Each row below holds a small network's activations on one input, seen along a few directions.
Each table varies a few parts of the input and shows all the possible inputs, shuffled.
A made-up example of a description, with smaller parts first: one of 8 places around a ring, together with either a single point or one of 9 places around a ring or (one of 3 separate values, together with one of 6 places along a line).
Shared parts are said once, and a part with two or three values counts as separate values.
(in the rows, 128 means zero)

Other details of the inputs shift rows strongly along three fixed directions, in all tables alike. That doesn't count.

A family of inputs:
r1: [177 131 185 205 175  88 116 144  99 169 117]
r2: [152 147 124 120 144  83  86  96 166 183 126]
r3: [150 110 136 180 108 102 135 127  76 142 127]
r4: [148 155 108 119 142 146 152 101 135 122 131]
r5: [ 63  89 156 163 125 162 126 184 128 108 143]
r6: [145 155 109 117  99 144 148 121  86  88 141]
r7: [128 171 123 101 141 176 157 118 144   5 188]
r8: [122  53  66  61  94 105  52 152 168 205  96]
r9: [135 189 128  86 147 149 184 109 106  55 134]
r10: [ 54  98 161 153 114 151 126 171 128 102 128]
r11: [122 188 135  75 133 140 170 108 115  59 136]
r12: [ 64  35 101  98  60 163 148 163 140  97 139]
r13: [ 99  38 120 108  90 126 134 151 129 108 133]
r14: [ 73  86 126 153 104 121  91 143 161 188 117]
r15: [146 166  94  58 138 101  92  90 165 151 115]
r16: [158 101 144 119 117  79 111 162  95 193 105]
r17: [145 142 121 113 143  83  92  87 160 177 113]
r18: [157 185  96  79 136 142 163  69 140 102 135]
r19: [ 74  78 113 145 119 150 101 152 184 116 147]
r20: [128 170 119 107 156 158 150 130 114  92 162]
r21: [130 156 109  91 151 149 137 128 121 124 127]
r22: [100  56  71 130  98 109  75 132 124 183 114]
r23: [161 186 105  58 119 115 104  80 152 179 112]
r24: [164 139 220 223 142  59 142 121  93 185  99]
r25: [148 124 160 121  91 154 191 140  84  49 142]
r26: [135 148 102  90 142  88  56 108 172 197 122]
r27: [141 172 110  81 125 153 148  96 135 118 119]
r28: [158 175  97  74 157 118 125  88 139 122 118]
r29: [ 61  68 146 197 115 184 162 177 134  82 141]
r30: [178 191  51  33 153 103 112  49 178 160 126]
r31: [174 154 183 213 143 113 199 148  36   4 147]
r32: [148 180 113  99 133 169 164  94 151  52 187]
r33: [ 98  80 110 139 144 133  88 156 145 168  99]
r34: [181 165 236 224 149  81 133 127  81 170 119]
r35: [ 70  66 100 148 128 165 129 156 168 108 133]
r36: [198 133 199 223 179  67 137 118  93 175 105]
r37: [153 137 164 161 141 131 135 134 103 164 108]
r38: [ 41  72  78 132  76 166 130 194 108  89 116]
r39: [157 143 157 163 144 130 125 134 115 170 126]
r40: [ 83  88 147 160 107 163  98 162 148 157 128]
Each input here is: one of 5 places around a ring, together with either one of 2 separate values or one of 6 places around a ring.
The inputs of r6 and r31 match in every part but the place on the ring of 5. If r37 is changed in the same way as r6 into r31, which row does it become?
> r33
The inputs of r29 and r39 match in every part but the place on the ring of 5. If r14 is changed in the same way as r29 into r39, which row does it become?
> r34
Start at r30 and move only the place on the ring of 6, one step at a time. The first step leads to r17. Which rows follow, in order?
> r2, r19, r35, r36
Change only the choice among 2 separate values in r13. List by row number the other rows that result.
> r22
Start at r30 and move only the place on the ring of 5, one step at a time. The first step leads to r28. Which rows follow, in order?
> r9, r27, r18
Change only the choice among 2 separate values in r16. List by row number the other rows that result.
> r38

A family of inputs:
r41: [136  88 194 212 113 106 185 150  54  99  99]
r42: [143 135 125 126 159  97  99 112 155 193 106]
r43: [166 203 108  79 160 165 163  91 135  59 179]
r44: [ 57  81  83 125 101 166 102 147 171 123 149]
r45: [140 137 121 131 162 115 104 118 142 179 118]
r46: [140 133 120 143 145  87  94 104 153 184 121]
r47: [137 154 142 118 127 110  99 119 139 187 101]
r48: [177 176 115  67 111 139 191  73  93  53 153]
r49: [133 153 129 124 137 106  99 116 132 185  94]
r50: [171 194  98  95 163 151 151  75 136  57 163]
r51: [149 129 118 135 152 100  87 104 160 185 109]
r52: [ 55 105  93 107 101 181 104 160 152 130 120]
r53: [122 112 203 222 132 115 149 150 108 107 146]
r54: [113 116 234 224 144 125 175 174  82  95 132]
r55: [172 120  95 126 115  92 123 123 104 198  98]
r56: [140 136 110 146 146  97  94 109 145 178 129]
r57: [145 136 138 123 146 104 104 118 160 184 114]
r58: [159 132 127 132 144 109  85 117 163 194 127]
r59: [137  80 200 227 118 106 182 192  39  52 118]
r60: [173 121 103 123 107 101 117 127 104 203 111]
r61: [139  80 215 197 112  89 159 165  50  84 120]
r62: [ 42  91  86 102 122 172 114 156 156 123 118]
r63: [ 25  21  57  87  54 191 119 202 141  64 132]
r64: [136 156 121 128 139 115  96 122 126 188  97]
r65: [165 117 119 115 103  98 115 114 103 205 117]
r66: [156 210 113  75 155 156 165  94 122  69 171]
r67: [141  81 219 208 112 101 163 178  45  78 132]
r68: [148 212 115  64 158 146 174  79 128  51 153]
r69: [157 194 117  91 135 138 170  75 151  44 176]
r70: [ 11  10  61  79  54 184 121 191 148  52 115]
r71: [163 191 110  95 151 177 165  87 134  28 183]
r72: [153 131 133 133 142 105  96 108 165 178 119]
r73: [136 144 140 112 144  98 102 122 149 200 106]
r74: [ 76  91 108 107 120 165 107 152 177 139 132]
r75: [ 64 111 109 102  93 173 107 154 160 132 119]
The inputs of r47 and r52 match in every part but one. If r72 is changed in the same way as r47 into r52, which row does it become?
> r71
What do these inputs look like to the network?
> one of 5 places around a ring, together with either one of 2 separate values or one of 5 places along a line
Change only the place on the ring of 5 in r43. List by row number the other rows that result.
> r42, r45, r57, r74
Change only the place on the ring of 5 in r65. List by row number the other rows that result.
> r41, r48, r55, r60
Change only the place on the line of 5 in r58. List by row number the other rows that result.
> r53, r54, r74, r75

A family of inputs:
r76: [164 141 111 102 148  72  60 104 168 247 104]
r77: [ 79  93 116 113  92 164 146 163 107  77 121]
r78: [152 203  87  62 147 148 137  83 142 105 142]
r79: [159 114 135 152 146  92 105 129 121 185 123]
r80: [102 123  93 106 108 160 160 121 130  59 147]
r81: [110 141 130 129 133 135 126 121 134 145 117]
r82: [102 134 123 111 115 176 155 130 143  54 157]
r83: [182 195 169 135 164 112 161  91 110  97 136]
r84: [185 201 146 121 156 119 146  86 117 135 136]
r85: [122 170 102  85 140 166 153 108 140  86 143]
r86: [149 163 135 129 147 119 121 121 126 141 127]
r87: [109 100  72  82 123 128  73 132 175 189 128]
r88: [ 72  72  81 103 100 132  72 145 175 181 119]
r89: [ 62  86 141 157 113 170 140 172 130  66 133]
r90: [ 73  67  85 115 106 136  65 159 168 179 112]
r91: [138 154  58  47 119 150 144  86 159  76 146]
r92: [184 178 144 124 161 103 131 108 122 143 146]
r93: [138  90 205 240 141 106 163 166  72 115 118]
r94: [ 79  85 106 100  86 139 118 157 125 141 108]
r95: [142  94 152 176 125 101 108 139 119 176 118]
r96: [137 106 108 118 123 101  68 127 160 221 118]
r97: [145 133 150 161 137 128 153 130  97  77 142]
r98: [100  67 201 205 111 128 162 191  63 108 106]
r99: [131 130 114 132 125 142 148 128 112  82 136]
r100: [172 165 173 160 164  86 120 105 116 187 102]
r101: [166 113 176 179 151  60  90 129 125 211 104]
r102: [151 200  99  69 140 143 147  83 142  93 155]
r103: [174 186 188 164 153 114 179 110  90  65 157]
r104: [ 85  82  93 104 105 150 121 134 161 101 129]
r105: [ 66  80 103  90  82 165 144 154 132  82 114]
r106: [115 104 140 130  97 140 145 150 100 113 118]
r107: [114  99 190 209 144 115 131 168 105 155 110]
r108: [137 132 153 160 128 125 162 124 102  74 148]
r109: [187 203  98  71 149 114 111  77 151 170 141]
r110: [ 95  74 104 140  99 142 113 147 142 146 118]
What do these inputs look like to the network?
> one of 5 separate values, together with either a single point or one of 6 places along a line
The inputs of r93 and r80 match in every part but the choice among 5 separate values. If r85 is changed in the same way as r93 into r80, which row does it become?
> r81
Change only the choice among 5 separate values in r102. List by row number the other rows that result.
> r83, r86, r107, r109
Start at r84 and move only the place on the line of 6, one step at a time. The first step leads to r109. Which rows follow, in order?
> r82, r96, r95, r110
